A small network was trained on invented records. Each row is its activation on one of them, seen along a few directions.
After each row come some of the record's fields: Y, B, V, P, K, L.
Not every record has every field; a missing one is left out.
The largest differences between rows may come from other fields.
In the rows, zero is written as 500.
Random noise pushes rows far along 19 fixed directions. That doesn't count. These rows show it; they differ only by the noise:
555  805  240  407  689  537  611  312  535  449  514  468  519  520  610  364  499  411  691  578  730  724  623  634  473  444  562  479  657  622  590  748  572
525  435  528  385  559  429  695  634  673  328  561  287  464  544  243  481  331  306  522  826  445  292  645  470  511  481  285  556  531  549  682  406  710
372  462  356  396  464  535  615  525  479  511  577  570  386  513  475  421  667  459  612  570  372  363  434  514  444  495  420  576  414  411  467  514  415
520  450  530  236  434  636  635  407  341  276  483  722  619  665  737  890  379  478  357  627  225  665  609  545  697  494  408  462  203  506  308  419  527
622  681  335  721  367  602  435  460  559  337  488  319  504  613  327  420  704  639  657  294  488  421  367  588  423  305  339  365  497  785  434  649  539
558  271  732  329  123  573  614  539  494  372  552  446  626  447  388  514  958  460  457  232  511  508  525  454  338  419  555  461  461  475  491  284  338
381  633  204  436  345  583  321  434  649  526  462  347  333  272  756  368  523  686  702  347  502  468  620  596  609  485  349  554  575  384  465  645  620
484  729  437  614  860  458  323  445  569  523  610  247  476  338  619  475  447  398  752  556  625  705  587  694  582  394  390  431  751  205  636  564  470
517  403  619  804  613  390  520  559  500  625  386  371  537  307  200  352  494  317  367  722  438  280  176  569  621  531  490  706  319  419  512  351  480
463  367  495  327  480  589  261  467  427  565  589  690  523  557  700  640  708  606  661  334  356  475  565  272  499  458  631  603  278  454  314  559  275
347  417  492  416  405  409  552  567  620  477  756  650  400  488  540  331  530  482  627  368  553  523  449  636  246  536  473  499  582  590  463  639  592
297  516  636  458  672  456  276  571  490  638  178  568  498  473  242  624  222  421  473  212  496  675  442  454  520  783  753  622  613  595  519  411  370
441  428  528  280  662  340  587  487  444  537  383  481  550  475  318  500  524  363  616  299  660  742  594  450  483  571  464  485  772  449  507  396  447
288  618  543  333  621  401  416  466  533  553  698  463  609  641  550  509  434  347  580  600  471  595  460  703  573  534  512  554  665  484  498  641  673
384  444  282  275  640  514  484  598  522  445  376  709  401  420  291  463  475  332  552  333  429  364  505  523  424  471  664  592  401  465  614  329  374
370  619  560  693  667  684  327  634  562  340  219  328  551  686  369  542  419  490  681  571  196  386  528  430  727  400  282  573  369  149  612  472  496
395  419  493  442  552  541  405  490  425  405  156  526  418  285  356  439  259  358  508  265  324  546  535  614  614  745  456  772  560  263  528  247  484
432  545  283  531  508  564  638  648  425  625  416  755  372  541  542  360  615  685  611  564  601  530  490  429  202  551  202  342  432  746  411  872  494
651  298  446  327  456  279  562  453  503  424  523  386  605  508  290  472  467  425  421  482  505  319  508  470  649  438  392  604  492  703  360  364  776
419  426  655  587  590  760  415  579  406  570  330  575  407  448  643  558  548  598  497  506  512  476  631  293  477  640  503  516  381  211  524  477  326
556  560  385  599  601  618  462  461  533  476  637  434  268  351  380  470  525  399  620  560  468  338  448  528  338  561  606  601  467  580  594  458  273

357  660  205  230  487  319  550  493  581  591  556  544  582  681  770  437  548  673  639  498  574  614  603  504  626  329  520  423  537  500  395  781  687 | {Y: y1, B: b2, V: v1, P: p2, K: k1, L: l2}
320  272  403  331  551  224  557  637  713  699  921  626  225  256  429  469  527  429  575  431  688  376  402  501  230  474  569  391  608  580  529  427  403 | {Y: y1, B: b2, V: v1, P: p1, K: k2, L: l3}
533  434  449  494  443  361  948  464  630  593  644  434  293  556  368  595  562  535  515  706  612  435  420  206  446  500  654  430  437  659  462  423  275 | {Y: y1, B: b2, V: v2, P: p1, K: k2, L: l2}
358  440  381  446  432  735  824  231  480  579  651  516  257  440  476  402  855  381  710  671  621  337  390  314  487  590  337  541  541  429  491  486  335 | {Y: y2, B: b2, V: v1, P: p3, L: l1}
585  487  308  686  794  299  607  690  427  582  331  595  467  471  401  129  540  519  505  522  574  384  453  503  406  372  629  589  415  200  579  507  447 | {Y: y1, B: b2, V: v1, P: p2, K: k2, L: l2}
756  496  233  691  678  185  474  526  291  815  338  453  366  586  420  410  291  849  542  619  530  455  492  181  470  696  382  619  521  899  171  806  511 | {Y: y1, B: b2, V: v2, P: p2, K: k1, L: l3}
615  661  522  357  347  403  748  311  694  442  467  227  654  682  606  633  376  548  441  726  608  739  668  399  753  448  659  490  533  706  489  611  683 | {Y: y2, B: b2, V: v2, P: p1, K: k1, L: l1}
570  618  292  468  587  506  511  435  638  410  666  480  554  567  663  556  565  508  612  656  513  446  548  504  614  180  489  385  351  495  519  603  554 | {Y: y2, B: b1, V: v2, P: p1, K: k2, L: l2}
518  660  396  470  785  717  430  415  180  564  536  627  447  602  340  586  528  339  282  531  588  284  396  640  388  634  792  446  566  632  591  378  390 | {Y: y1, B: b2, V: v2, P: p2, K: k1, L: l3}
430  282  546  646  612  611  523  463  541  499  616  818  427  426  522  205  539  448  428  354  866  241  385  503  330  494  507  427  472  516  503  533  771 | {Y: y2, B: b1, V: v2, P: p1, K: k2, L: l2}
439  652  244  443  596  372  629  378  479  420  444  623  320  509  583  361  239  490  804  382  406  894  571  654  391  670  391  620  739  498  458  678  441 | {Y: y1, B: b2, V: v2, P: p1, K: k1, L: l1}
513  488  634  599  669  406  495  580  478  432  528  289  796  624  255  584  627  347  408  648  533  424  340  661  700  186  90  244  524  437  512  431  773 | {Y: y1, B: b2, V: v1, P: p1, K: k2, L: l3}
431  598  278  670  483  740  485  459  560  404  502  524  322  390  584  449  610  539  563  495  389  305  372  607  530  373  503  492  272  331  527  478  387 | {Y: y2, B: b1, V: v1, P: p2, K: k2, L: l2}
527  692  555  297  353  526  532  651  556  406  485  156  676  666  622  516  560  549  482  797  380  584  819  565  539  449  417  509  577  392  652  658  639 | {Y: y2, B: b1, V: v1, P: p2, K: k1, L: l2}
486  513  700  595  573  595  541  515  815  330  331  474  505  468  370  611  214  444  627  397  727  656  650  258  499  507  522  406  507  671  668  473  524 | {Y: y1, B: b2, V: v1, P: p1, K: k1, L: l3}
581  422  496  576  429  401  452  555  383  462  513  603  674  505  498  306  545  514  197  377  535  352  340  799  506  376  551  470  425  483  423  456  807 | {Y: y1, B: b2, V: v2, P: p1, K: k1, L: l1}
166  474  512  344  376  688  458  488  301  716  488  596  510  467  341  394  770  363  464  551  517  287  298  587  424  772  197  563  638  629  444  612  625 | {Y: y2, B: b1, V: v1, P: p2, K: k1, L: l2}
488  565  475  529  539  521  468  608  551  449  312  427  507  622  303  354  258  506  449  575  470  272  548  438  509  631  545  676  477  673  561  579  729 | {Y: y1, B: b2, V: v1, P: p2, K: k1, L: l2}
489  420  601  472  649  388  263  493  597  631  652  416  516  499  369  561  414  439  571  509  608  362  486  327  501  552  590  576  572  735  500  548  545 | {Y: y1, B: b2, V: v1, P: p2, K: k2, L: l2}
458  466  617  408  496  458  547  630  496  473  440  386  699  665  550  478  669  535  369  528  503  375  592  450  676  291  624  445  451  131  554  356  599 | {B: b1, V: v2, P: p2, K: k2, L: l2}
473  562  592  551  406  537  389  267  400  576  442  439  640  417  514  638  557  407  439  493  328  581  248  570  762  596  713  734  329  530  325  417  334 | {Y: y1, B: b2, V: v1, P: p2, K: k1, L: l2}
414  252  412  210  476  163  830  530  449  610  553  490  375  526  380  812  502  533  277  429  429  530  403  429  729  436  628  352  482  334  295  79  343 | {Y: y2, B: b1, V: v1, P: p3, L: l1}
410  760  334  703  381  582  312  330  430  586  42  536  548  385  596  491  340  705  566  200  457  877  324  676  703  649  257  493  550  691  274  754  578 | {Y: y2, B: b2, V: v1, P: p3, L: l1}
634  317  603  677  509  486  578  542  293  617  369  672  514  314  563  453  582  553  449  589  509  610  438  393  381  630  287  551  338  499  327  562  362 | {Y: y2, B: b1, V: v2, P: p2, K: k2, L: l2}
500  548  845  704  511  453  497  525  626  594  719  419  812  461  731  423  607  394  423  912  661  647  402  652  535  351  381  421  416  438  585  760  708 | {Y: y1, B: b2, V: v1, P: p1, K: k2, L: l3}
436  503  199  301  490  383  557  431  610  576  768  399  290  447  578  291  571  541  504  443  725  280  565  628  481  409  583  443  764  451  557  492  719 | {B: b1, V: v1, P: p3, L: l1}
591  502  468  482  650  486  576  331  187  639  611  579  586  564  672  728  646  592  234  551  720  638  407  609  612  432  389  169  566  546  272  492  570 | {B: b1, V: v1, P: p1, K: k2, L: l3}
565  336  653  472  480  409  673  536  582  465  263  552  632  479  342  537  563  484  370  323  668  593  498  291  569  388  809  475  335  477  504  275  385 | {B: b1, V: v1, P: p2, K: k1, L: l2}
433  621  645  559  366  681  479  299  743  379  746  251  531  529  498  595  575  330  598  672  446  350  395  489  655  447  703  623  428  540  595  458  474 | {Y: y2, B: b1, V: v2, P: p2, K: k2, L: l2}
330  389  551  441  479  378  696  672  759  419  375  543  401  734  131  478  175  434  550  584  395  317  491  248  464  611  516  620  455  721  595  473  624 | {Y: y1, B: b2, V: v2, P: p1, K: k2, L: l2}
656  301  836  640  615  430  678  423  347  406  595  155  520  767  392  519  675  552  406  380  635  390  586  273  635  473  690  463  718  33  447  121  460 | {Y: y1, B: b2, V: v2, P: p2, K: k2, L: l2}
288  366  532  530  559  449  368  475  458  766  433  492  511  232  391  284  544  373  415  502  648  201  283  542  666  650  409  672  564  365  473  388  685 | {Y: y1, B: b2, V: v1, P: p2, K: k1, L: l2}
478  706  457  427  714  676  499  548  372  524  722  503  523  682  479  361  746  356  525  694  641  376  560  639  212  473  624  424  650  498  732  680  483 | {Y: y1, B: b2, V: v1, P: p2, K: k2, L: l2}
541  327  210  117  521  307  437  632  322  492  594  444  368  511  633  635  459  678  436  407  328  374  779  538  572  441  282  422  606  284  333  342  611 | {Y: y2, B: b1, V: v2, P: p2, K: k1, L: l3}
544  433  708  727  306  302  595  421  676  428  447  496  810  492  624  184  504  511  437  454  630  676  321  674  646  354  477  597  381  497  374  675  901 | {Y: y1, B: b2, V: v1, P: p2, K: k2, L: l2}
756  436  557  817  220  621  764  455  561  413  649  465  360  414  462  445  652  600  451  701  491  345  354  394  306  482  453  491  253  773  444  517  338 | {B: b1, V: v1, P: p3, L: l1}

Which values does each new row have?
534  394  434  319  388  233  727  386  485  627  967  599  504  406  682  410  743  404  626  678  561  626  405  588  360  426  413  494  584  565  387  620  440 | {Y: y1, B: b2, V: v2, P: p3, L: l1}
330  491  491  410  534  633  445  623  529  691  545  696  430  428  440  465  530  435  422  668  626  292  468  435  306  618  530  484  450  719  624  621  518 | {B: b1, V: v1, P: p1, K: k1, L: l3}
593  480  511  757  788  42  445  671  537  717  475  377  524  569  478  402  217  639  330  614  523  483  393  512  678  398  690  508  504  316  454  481  609 | {Y: y1, B: b2, V: v1, P: p3, L: l1}
522  613  312  306  646  356  537  765  599  579  473  370  320  316  337  556  302  416  527  717  486  543  743  523  276  574  486  457  680  588  792  496  344 | {Y: y2, B: b1, V: v2, P: p1, K: k2, L: l2}
452  689  318  419  584  486  459  345  574  522  502  444  598  470  312  613  615  340  568  406  633  581  328  636  595  319  519  330  589  756  545  506  486 | {Y: y2, B: b2, V: v2, P: p1, K: k2, L: l2}
476  556  565  492  560  653  494  353  374  659  531  631  504  199  628  412  617  273  385  607  674  626  427  693  409  665  665  573  558  423  620  489  364 | {Y: y2, B: b1, V: v2, P: p3, L: l1}
279  588  367  253  673  577  669  691  487  518  527  492  454  530  512  345  687  367  503  671  635  378  683  603  407  415  474  370  661  94  803  458  536 | {Y: y2, B: b1, V: v1, P: p2, K: k1, L: l2}
407  618  851  769  128  730  463  354  467  562  373  373  608  654  286  620  639  506  534  520  300  664  165  443  475  774  393  611  483  896  381  690  332 | {Y: y1, B: b2, V: v1, P: p3, L: l1}
676  394  429  541  546  611  322  265  214  478  615  464  412  420  788  509  607  607  597  405  378  392  611  441  671  545  305  627  559  162  304  376  446 | {Y: y1, B: b2, V: v1, P: p3, L: l1}
507  529  697  508  274  578  683  531  660  551  309  369  644  404  599  509  629  549  445  688  636  689  598  335  544  504  553  490  356  529  573  599  444 | {Y: y2, B: b1, V: v1, P: p2, K: k1, L: l2}
657  515  430  729  479  293  286  697  720  604  281  298  548  419  460  215  542  808  675  236  710  550  631  305  435  308  458  439  592  529  546  716  582 | {Y: y2, B: b2, V: v1, P: p3, L: l1}
558  692  432  636  630  739  316  452  374  426  632  411  289  674  529  535  481  591  635  457  431  439  608  525  326  607  486  444  719  477  583  597  388 | {Y: y2, B: b2, V: v2, P: p3, L: l1}
567  393  686  417  488  580  494  443  570  308  592  359  375  712  459  513  400  526  810  457  439  570  834  184  349  691  385  652  733  517  559  568  476 | {Y: y1, B: b2, V: v1, P: p1, K: k2, L: l3}
618  572  484  560  405  337  504  647  826  353  562  108  531  602  480  486  415  603  555  655  321  395  634  449  638  248  628  575  408  365  624  482  552 | {Y: y2, B: b1, V: v1, P: p1, K: k2, L: l3}
497  655  701  500  240  492  122  572  742  490  639  338  549  430  611  596  288  599  486  385  423  708  587  675  339  619  727  573  592  864  565  729  555 | {B: b1, V: v1, P: p1, K: k1, L: l3}
282  411  468  343  232  556  571  339  661  514  455  485  449  359  526  656  600  544  602  300  579  515  428  371  714  485  297  395  526  571  360  390  548 | {B: b1, V: v2, P: p2, K: k2, L: l2}
448  612  444  238  225  506  503  403  448  842  354  363  681  241  645  384  844  499  577  671  640  658  580  418  532  638  374  635  605  659  476  754  455 | {Y: y1, B: b2, V: v2, P: p2, K: k1, L: l3}
540  405  626  593  519  601  398  528  293  650  429  616  522  541  563  470  596  577  598  671  364  472  520  234  398  726  373  716  354  543  369  700  329 | {Y: y2, B: b2, V: v1, P: p2, K: k1, L: l2}
